These are the activations of a small neural network, seen along a few directions. Each row is one input.
Each table varies a few parts of the input and shows all the possible inputs, shuffled.
A made-up example of a description, with smaller parts first: line(4) and (point or ring(11) or (values(3) and ring(5))).
Shared parts are said once, and a part with two or three values counts as separate values.

Other details of the inputs shift rows strongly along three fixed directions, in all tables alike. That doesn't count.
To show where, the next rows are all for the same input, with only those details redrawn:
0.34 0.55 -3.50 1.19 1.00 3.10 -0.09 1.16 -2.74 -2.19 -0.34 0.44 -1.32
1.76 2.34 6.01 -1.42 5.59 -0.71 -3.78 -0.91 0.53 0.46 2.55 -1.73 0.59
1.98 3.38 5.05 -1.17 7.75 0.76 -4.67 -1.64 -1.14 0.34 1.19 -2.20 -0.12
-0.36 -1.11 -2.06 1.34 -3.41 1.01 1.51 2.86 0.33 -2.67 1.84 1.90 -0.05
1.86 2.86 4.58 -1.12 7.06 0.48 -4.30 -1.45 -0.94 0.28 1.35 -1.78 -0.02
-0.24 -0.35 -1.34 1.43 -3.35 2.08 0.88 2.92 1.30 -3.51 2.85 1.69 -0.49
0.71 6.26 1.77 1.53 4.24 6.20 -4.94 0.43 1.84 -5.63 4.24 -1.28 -1.96
-0.11 -0.28 -3.06 1.31 -1.17 1.98 1.04 2.11 -1.48 -2.31 0.36 1.15 -1.02

A family of inputs:
R1: -2.45 -2.11 -5.04 2.29 -1.42 2.84 0.57 1.67 -0.80 -2.21 -0.75 -0.33
 -0.07
R2: -3.64 2.64 -5.14 -1.39 -2.82 2.61 0.15 -2.71 -1.87 -0.30 -0.33 0.96
 -4.48
R3: 0.67 -5.17 -0.96 -1.10 1.16 -3.35 3.37 -1.15 -3.56 6.37 -2.41 0.42 2.35
R4: 0.56 1.44 -6.64 1.76 3.08 3.71 -1.95 1.37 -3.01 -1.58 -3.71 -1.07 -1.97
R5: 1.47 0.00 -4.69 1.95 -2.40 1.81 1.49 0.90 0.11 -0.06 -0.57 1.39 0.06
R6: 2.42 -1.18 -3.80 -0.48 6.21 0.17 0.40 -3.50 -7.62 6.41 -5.90 -2.01 0.28
R7: -1.25 -0.31 -0.40 2.06 -4.45 0.17 2.73 1.08 2.62 -2.08 0.86 0.78 1.40
R8: 1.09 -1.20 -2.15 0.98 -3.15 0.70 2.14 2.05 -0.22 -2.59 -1.88 1.28 -1.43
R9: -0.74 -0.51 -1.29 1.50 -0.46 3.90 0.40 -0.18 -1.18 -3.40 -1.32 0.08
 -1.52
R10: 0.27 -1.36 0.67 1.55 -8.44 -2.06 1.83 2.90 4.37 -2.56 3.53 2.94 1.29
R11: -0.79 4.40 1.40 1.72 2.00 4.43 -1.21 1.54 4.09 -4.99 2.70 -0.71 -0.38
R12: 0.48 -4.95 3.75 -0.78 -4.30 -7.07 2.53 -0.27 0.02 3.76 0.79 0.91 2.87
R13: 1.61 3.51 4.20 -0.28 5.83 -0.53 -5.95 -1.59 1.56 0.63 0.05 -3.03 1.23
R14: -1.50 -5.65 4.03 -0.59 -3.54 -7.09 4.94 0.43 2.21 2.99 0.65 1.11 4.51
R15: -1.35 -0.67 -4.35 2.56 -1.31 2.39 -0.73 0.69 -0.77 -1.74 -1.24 -0.86
 -0.04
R16: 0.18 0.86 -2.48 1.18 -0.97 3.61 0.92 2.63 2.16 -1.69 2.42 0.71 -0.22
R17: 1.70 -5.32 2.51 -1.47 -5.24 -6.08 3.36 0.52 -0.04 2.79 -3.23 1.60 2.24
R18: 0.12 0.32 -5.34 1.82 0.64 3.72 0.68 1.39 -3.82 -2.36 -1.28 0.55 -1.89
R19: 0.90 -4.65 3.39 -1.77 -0.54 -4.14 2.27 0.62 -1.10 2.55 -2.18 0.48 1.50
R20: -2.09 1.37 -2.44 -3.34 2.09 -0.14 0.13 -4.83 -2.65 6.45 -2.46 -0.24
 -2.77
R21: 2.30 0.15 8.11 -1.34 -1.10 -5.51 -1.62 0.81 5.43 0.11 5.07 0.73 2.14
R22: -1.53 -3.61 -1.98 1.54 -5.84 -0.15 2.99 1.98 0.18 -1.84 2.19 2.08 0.76
R23: -2.47 -1.07 -0.70 -4.83 -1.48 -2.51 1.80 -4.27 -3.16 4.41 -4.21 -0.70
 -2.56
R24: 0.44 0.78 4.83 -1.26 5.30 -1.85 -4.03 0.30 1.89 1.44 1.31 -2.58 1.83
R25: -3.18 5.13 2.87 -3.80 3.03 -0.28 -2.03 -4.98 1.64 2.24 -0.07 -1.90 -1.92
R26: -4.88 1.38 -5.80 -1.34 -1.86 2.27 -0.62 -1.97 -1.30 1.01 -2.09 -0.16
 -3.42
R27: -0.27 4.38 3.60 2.25 -3.84 1.65 -1.04 1.84 8.57 -5.93 5.18 0.77 1.30
R28: 1.53 -1.40 1.38 -0.72 2.16 -0.71 -0.13 -2.61 -3.91 1.54 -4.11 -1.69
 -0.02
R29: 1.18 0.80 7.55 -0.86 -0.27 -5.12 -0.15 0.99 6.35 0.38 2.88 0.20 2.76
R30: 3.27 -1.68 -2.55 -0.89 4.22 -2.25 1.08 -1.11 -3.92 5.48 -3.91 0.10 0.55
What is each input in this table made of? -> values(5) and (point or ring(5))
Changing only the values(5) part turns R4 into R30. The same change can be made to R26. Which row results? -> R20
Which other rows agree with R22 in the values(5) part? List them by row number. -> R2, R10, R12, R18, R21
Which other rows agree with R23 in the values(5) part? List them by row number. -> R8, R9, R17, R19, R28

A family of inputs:
R31: -2.23 2.86 2.74 -2.40 2.46 -1.78 -1.57 -1.79 2.91 2.73 2.52 -0.64 -0.37
R32: -0.27 -2.69 -4.23 1.79 -1.58 2.09 3.55 1.30 -3.54 -0.99 0.19 1.27 -0.18
R33: 1.14 2.43 -3.58 2.84 -1.97 2.67 -1.30 2.27 1.04 -3.70 0.20 0.00 -0.61
R34: -2.88 -2.11 -0.50 -0.47 -8.06 -3.32 5.44 0.12 2.71 0.82 2.29 3.35 0.36
R35: -1.17 1.99 3.18 -2.03 2.72 -0.21 -2.81 -1.54 2.80 3.36 2.99 -1.22 0.49
R36: -0.53 -1.41 5.67 -0.25 2.80 -1.69 -1.23 0.16 0.48 -0.71 0.91 -2.24 1.80
R37: 2.23 -2.11 1.74 0.42 -2.81 -3.86 3.50 0.52 1.33 2.31 0.36 1.19 2.82
R38: 0.09 -2.81 -5.36 1.32 -3.30 0.40 4.24 -0.58 -2.19 0.74 -2.18 1.61 -0.56
R39: 0.04 2.38 -4.28 1.72 -0.01 3.91 -2.67 -0.16 0.03 -3.42 -0.12 -0.67 -2.36
R40: -1.33 3.74 -2.65 1.01 -0.35 6.32 -0.74 -1.79 -0.05 -2.18 1.40 0.08 -2.16
R41: 1.50 0.84 2.95 -0.22 5.05 -1.08 -2.29 0.91 1.65 1.74 2.10 -0.39 2.56
R42: -2.25 2.15 4.01 -2.30 1.83 -1.63 -1.21 -3.06 1.44 0.54 -0.91 -1.96 -0.04
R43: 0.55 -0.56 4.68 -0.05 1.56 -2.52 -3.06 0.79 0.85 -0.06 3.62 -1.09 1.38
R44: -1.07 1.98 -3.57 2.06 2.44 5.44 -1.40 2.40 0.24 -3.48 3.45 -0.40 -1.22
R45: -1.72 0.38 -3.31 -1.58 1.10 -1.63 -0.49 -2.29 -4.56 3.03 -3.85 -0.49
 -1.71
R46: 1.56 -3.46 2.04 0.20 -1.84 -3.31 3.24 1.25 0.18 1.70 0.68 2.10 3.30
R47: -1.96 -2.02 -5.19 -0.03 -4.29 0.46 0.81 0.25 -2.76 1.21 -2.00 0.89 -1.08
R48: -1.78 -1.53 -1.78 -1.24 1.36 0.51 0.43 -2.55 -3.97 2.65 -5.27 -1.60
 -0.46
R49: 2.92 0.06 6.01 -1.03 2.52 -1.69 -1.77 0.48 0.64 -0.38 0.89 0.68 0.84
R50: 0.78 2.56 -3.23 2.76 1.25 4.44 -2.98 1.96 -0.81 -4.67 0.49 0.28 -0.64
R51: 0.11 -0.65 -0.99 -0.11 3.72 0.37 -0.55 -2.59 -2.58 0.98 -5.11 -2.49
 -0.44
R52: 1.23 -2.36 2.39 0.24 -0.91 -3.88 1.88 0.40 0.78 1.75 -2.99 -1.07 2.86
R53: 2.00 1.99 1.67 1.74 -3.89 1.38 0.22 2.87 4.42 -4.55 2.52 1.43 -0.86
R54: 0.70 -2.69 -1.88 0.73 3.10 -0.36 1.20 0.16 -4.82 1.21 -5.86 -0.37 1.59
R55: -1.00 -4.69 1.71 -2.68 -8.04 -4.10 3.63 1.11 1.47 1.83 0.76 2.65 0.40
R56: 0.31 2.46 -1.23 2.19 -1.87 1.96 -0.10 3.29 5.41 -2.73 3.73 0.29 0.79
R57: 2.34 1.28 4.36 -2.00 2.54 -0.98 -2.30 -2.11 0.90 0.31 0.14 -0.79 -1.25
R58: 2.26 0.94 1.91 -1.19 6.32 1.63 -2.67 -1.04 -4.88 -0.28 -0.99 -1.62 -1.90
R59: -0.38 -0.28 -2.34 -2.78 0.61 -1.19 1.35 -2.54 -5.13 2.48 -4.57 0.52
 -2.95
R60: -1.17 1.35 -0.94 1.34 -2.43 1.64 -0.36 1.79 6.02 -2.22 4.60 0.69 -0.39
Changing only one part turns R33 into R52. The same change can be made to R43. Which row results? -> R36
What is each input in this table made of? -> values(5) and line(6)
Change only the values(5) part in R42. List by row number the other rows that result. -> R31, R34, R45, R59
A walk changes only the line(6) part. It starts at R31 and steps to R35. List the rest of the walk in order. -> R60, R56, R41, R44
Change only the values(5) part in R49. List by row number the other rows that result. -> R41, R46, R50, R54
